Here are a small network's activations along a few directions, averaged over the inputs that share one value of a field.
Related values have similar rows: they may be neighbours, one step apart, or belong to one group.
In the rows, 500 means zero.
Random noise pushes rows far along 12 fixed directions. That doesn't count. These rows show it; they differ only by the noise:
[355 313 469 577 470 310 588 384 336 644 470 528 520 642 528 354 623 544
 244 407 392 464 526]
[458 636 361 399 710 410 542 607 625 497 459 385 694 580 830 659 594 704
 676 421 355 702 469]
[517 601 516 715 340 602 697 609 524 869 552 522 582 164 440 564 591 483
 389 464 453 552 450]
[611 629 569 371 368 361 487 495 581 454 791 381 454 435 488 722 238 667
 359 341 633 455 439]
[513 686 489 600 354 687 387 605 526 272 267 609 205 663 398 552 613 234
 603 313 785 379 569]
[588 420 486 456 578 578 516 406 583 383 625 480 440 540 504 568 343 338
 561 620 595 453 433]
[476 455 607 669 285 677 728 590 423 776 522 564 425 335 241 351 621 451
 451 607 473 500 465]
[435 582 718 634 707 537 333 761 429 480 345 597 538 530 409 651 466 200
 700 414 586 393 726]
[405 586 524 591 555 499 676 496 568 717 592 580 560 570 566 631 494 349
 593 463 476 418 475]
[476 490 557 551 414 357 584 695 451 341 680 436 394 477 390 436 389 525
 547 214 540 507 615]
[630 376 465 494 574 537 631 466 643 599 636 357 501 629 525 575 541 413
 557 414 785 402 318]
[448 590 468 609 282 540 660 485 525 778 493 550 436 509 453 522 662 555
 407 349 575 435 414]
[640 499 706 734 701 556 598 543 479 674 586 353 530 678 395 600 548 164
 538 472 765 519 463]
[317 496 362 471 487 514 384 418 487 613 275 695 555 455 616 533 581 652
 503 531 301 469 555]


Field Z:
z3: [419 458 409 676 538 448 562 538 489 612 490 591 484 527 477 399 577 431
 751 278 496 489 559]
z8: [526 514 818 447 536 421 473 498 365 537 509 448 465 802 343 437 545 391
 443 629 675 356 443]
z1: [593 596 516 532 414 507 327 298 466 504 531 391 422 490 307 468 396 749
 440 530 577 666 531]
z7: [537 497 554 438 419 509 461 639 406 293 449 493 440 348 456 481 435 460
 332 578 405 539 577]
z12: [371 641 467 496 384 380 597 214 550 447 752 638 432 717 571 516 334 422
 554 393 448 362 482]
z10: [666 565 523 855 449 773 410 352 550 845 619 621 512  29 310 649 306 300
 470 593 558 541 459]
z4: [429 593 526 443 421 350 601 363 493 408 667 515 407 663 557 406 482 504
 486 454 498 465 496]
z2: [512 689 679 620 514 687 343 504 363 623 235 505 464 565 286 466 622 585
 527 714 413 685 610]
z11: [577 436 575 356 563 527 683 535 543 211 735 410 451 749 455 364 447 344
 740 514 667 436 457]
z9: [292 559 541 230 532 185 402 581 397 497 310 531 753 623 726 500 574 744
 192 578 200 438 607]
z6: [333 495 466 472 544 349 669 337 497 484 735 591 488 590 505 437 304 549
 574 530 206 528 548]
z5: [422 294 537 672 499 508 718 644 436 687 485 610 587 286 462 279 596 210
 487 527 391 386 516]
The values of Z form a line.
List every value one step from z4, in the order listed.
Answer: z8, z12
List every value one step from z9, in the order listed.
Answer: z1
List every value one step from z7, in the order listed.
Answer: z10, z6

Field F:
f5: [674 615 498 526 626 704 325 470 701 325 474 532 419 484 585 828 352 148
 617 485 774 404 470]
f8: [384 478 550 340 266 424 594 549 497 362 706 609 306 521 382 515 284 587
 476 405 456 255 543]
f10: [664 258 365 500 564 537 635 622 561 303 546 359 631 394 605 360 611 192
 402 430 689 407 428]
f9: [537 560 602 644 380 495 492 572 319 588 460 470 442 428 388 449 589 626
 350 457 468 701 559]
f1: [408 496 581 406 210 421 579 359 462 667 605 525 375 650 319 443 425 664
 235 523 541 337 438]
f6: [532 507 365 358 310 496 420 513 570 267 508 536 522 187 578 463 417 646
 409 514 436 450 500]
f11: [520 368 634 564 319 362 522 653 271 778 483 437 576 260 343 389 642 649
 163 412 465 536 492]
f7: [523 513 312 686 406 449 587 277 549 647 584 452 453 449 458 457 484 686
 448 342 451 665 505]
f2: [559 370 487 506 386 316 516 466 406 820 546 290 619 324 451 519 591 899
  43 298 530 555 420]
f12: [616 597 620 584 696 638 615 364 596 794 592 365 613 672 482 539 654 476
 700 739 592 663 318]
f4: [555 599 667 511 640 553 390 595 503 449 454 486 431 714 404 556 473 399
 768 502 682 494 484]
f3: [596 406 745 231 447 402 334 634 354 445 466 390 548 369 424 463 441 605
 155 716 527 369 483]
The values of F form a line.
A walk along F starts at f10 and steps to its neighbour f6. Put f11, f7, f4, f3 in the order it reaches them.
Answer: f3, f4, f11, f7
List every value one step from f8, in the order listed.
Answer: f5, f2
